Each row below holds a small network's activations on one input, seen along a few directions.
In each table, some parts of the input vary, and every possible input appears once, in random order.
A made-up example of a description, with smaller parts first: one of 4 places along a line, together with either a single point or one of 11 places around a ring or (one of 3 separate values, together with one of 8 places around a ring).
Shared parts are said once, and a part with two or three values counts as separate values.

Table:
R1: [-16  32  27   0 -14  22  19  26  -3  10  22]
R2: [-13  32  42   3 -13  19  21  15  -7  -1   5]
R3: [ 16 -11  -8   9  -8 -59 -61  49  16  14 -30]
R4: [  1  37  33  45 -28   1  23 -12   4  11  11]
R5: [ 10  -6 -51 -30   8  17  -4 -12   3  -8   8]
R6: [-32  29  16   6   7  20  20  23  10  11  24]
R7: [ 21 -11 -26 -24   6  24   2 -30  -6 -25 -23]
R8: [  2 -20 -16  15  13 -56 -56  49  23   9 -23]
R9: [ 27  -2 -40 -36 -12  18  -4  -8  -8  -7   6]
R10: [ -4  38  18  40 -29   1  20  -4  10  19  31]
R11: [ -3  18  17 -39   4  11  21   9 -36  -6  -5]
R12: [-12  10  16 -32  24  15  24   1 -30 -11 -16]
R13: [ 31 -45  -5 -11 -24   1 -14 -43  -7  -6  11]
R14: [ -5  19   3 -42   6  10  18  21 -30   8  13]
R15: [-24  26  41  10   6  21  27   6   0  -8  -5]
R16: [  9 -53 -22   0   8   1  -8 -44  11  -3  13]
R17: [ 13 -47 -30  -6  -3   1 -14 -33   9   7  31]
R18: [-24   9   0 -31  35  13  25   6 -19  -3  -5]
R19: [ -3 -26  -9  22  22 -57 -51  37  23  -2 -41]
R20: [-19  34   7  46  -9   0  23  -6  20  22  31]
R21: [ 16 -21   7  20 -17 -55 -58  47  -2   2 -50]
R22: [ 21 -51  -6  -2  -4   3  -7 -49  -1 -11   2]
R23: [ 32  -4 -25 -30 -13  22  -4 -20 -13 -20 -12]
R24: [ 28 -42 -20 -12 -23   3 -17 -32  -1   5  30]
R25: [  9 -26   6  26   7 -53 -51  37   7 -10 -53]
R26: [-12  30  32  50 -10   1  29 -23  10   3   3]
R27: [-22  28  16  53   2   4  26 -17  21  10  13]
R28: [ 10 -13 -42 -23  17  22   2 -25   5 -18 -11]
R29: [-36  23  25  11  17  19  28  12  11   1   6]
R30: [-20  14  -9 -37  25  11  21  19 -19   8  13]
Changing only one part turns R15 into R29. The same change can be made to R22. Which row results? -> R16
What is each input in this table made of? -> one of 5 places around a ring, together with either a single point or one of 5 places along a line
List by row number the other rows that have the place on the ring of 5 in common with R20. -> R5, R6, R8, R17, R30
Change only the place on the line of 5 in R4. List by row number the other rows that result. -> R2, R11, R13, R23

Table:
R31: [-11 -14   9  17  13  19  22 -44  10 -10   9]
R32: [-16  35   7 -16  13  21  32  10 -10  -3  -7]
R33: [ 12 -26 -30   3  -7   3 -10 -33  16   1  24]
R34: [  7 -19 -36 -41  14  10  -9  -5  -7   0   3]
R35: [ 31 -17 -11 -37 -15  -7 -25  10 -21  -8 -12]
R36: [ 36 -23  -5   7 -37 -13 -26 -18   1  -4   7]
R37: [-10  31  27  27 -28   3  17  11   2  23  31]
R38: [ -6  -9   0   3  25 -42 -36  46   6  -4 -43]
R39: [ -4 -17   8  51   3 -39 -37  18  28   4 -29]
R40: [-14  37  19 -20  -8   6  17  38 -21  16  13]
R41: [-12  29  14  31  -7  17  31 -17  10   0  12]
R42: [-12  -8   0 -26  35  22  24 -17 -13 -16  -8]
What is each input in this table made of? -> one of 2 separate values, together with either a single point or one of 5 places along a line
Changing only the choice among 2 separate values turns R37 into R40. The same change can be made to R39. Which row results? -> R38
Change only the place on the line of 5 in R34. List by row number the other rows that result. -> R32, R35, R40, R42

Table:
R43: [-12  18  24 -13 -12  16  20  16  -8  12  26]
R44: [-11   7 -19 -25  28  15  22 -18 -12  -9   3]
R45: [-25  13  11  -8   7  16  25  17   2  12  29]
R46: [  3 -28   0  22   0 -34 -24  -3  -3  -7 -27]
R47: [  6 -20 -18  12   5 -35 -37  13  12   8   5]
R48: [ -8  15  39  -8  -5  22  19   4 -18   2   9]
R49: [  1 -30 -25   2   3  15   1 -38  19  -9   9]
R50: [ -6  12 -27 -34  15  13  16  -8 -13   3  20]
R51: [-20  10  35  -1  14  21  25  -3  -8  -4   1]
R52: [ 10  11 -11 -40  -6  11  20  -6 -19   6  15]
R53: [ -5  39  21  25 -25   3  13   8  10  20  16]
R54: [-13  34  30  39   1   6  19  -7   7  -1  -8]
R55: [ -9 -26 -18  25  11 -34 -27   0   3   1 -15]
R56: [ 25 -20 -17  -9 -25  16  -8 -27   7   4  24]
R57: [ -6  -8 -16  -2  27 -19 -30  26  11 -14 -28]
R58: [ 17  -6   4 -12  -3 -10 -33  27  -8  -2 -38]
R59: [ 18 -28  -6   8 -17 -35 -31  14  -4  17  -3]
R60: [ 12  10   2 -34  -2  16  21 -17 -28  -9  -1]
R61: [ 27 -25  -5  -5 -24  15  -1 -33   0 -11   5]
R62: [-32  10  17   1  23  21  24   4   1   2  12]
R63: [  9 -10 -27  -7  13 -17 -23  45   9  -1 -16]
R64: [-24  30  14  37   6   1  24   0  21   8   2]
R65: [ 23 -20   6  14 -13 -39 -31   4  -7 -10 -13]
R66: [-20  39   5  32  -5   2  14  10  16  16  21]
R67: [ 16 -29  -6   2  -3  18   0 -43   9 -14  -3]
R68: [  0  35  34  29 -22   2  20   2   3   6  -1]
R69: [  9 -23 -32  -4  -8  11  -3 -24  17   0  27]
R70: [  8  -3 -12 -14 -10 -14 -37  36  -7   9 -20]
R71: [ -1   3  -3 -30  12  15  28 -22 -17 -15 -12]
R72: [  7 -10   0  -4  16 -19 -26  23   4 -21 -41]
What is each input in this table made of? -> one of 5 places around a ring, together with either one of 2 separate values or one of 4 places along a line
Changing only the place on the ring of 5 turns R71 into R44. The same change can be made to R72. Which row results? -> R57
Change only the place on the line of 4 in R66. List by row number the other rows that result. -> R45, R50, R69
Change only the place on the ring of 5 in R53. List by row number the other rows that result. -> R54, R64, R66, R68
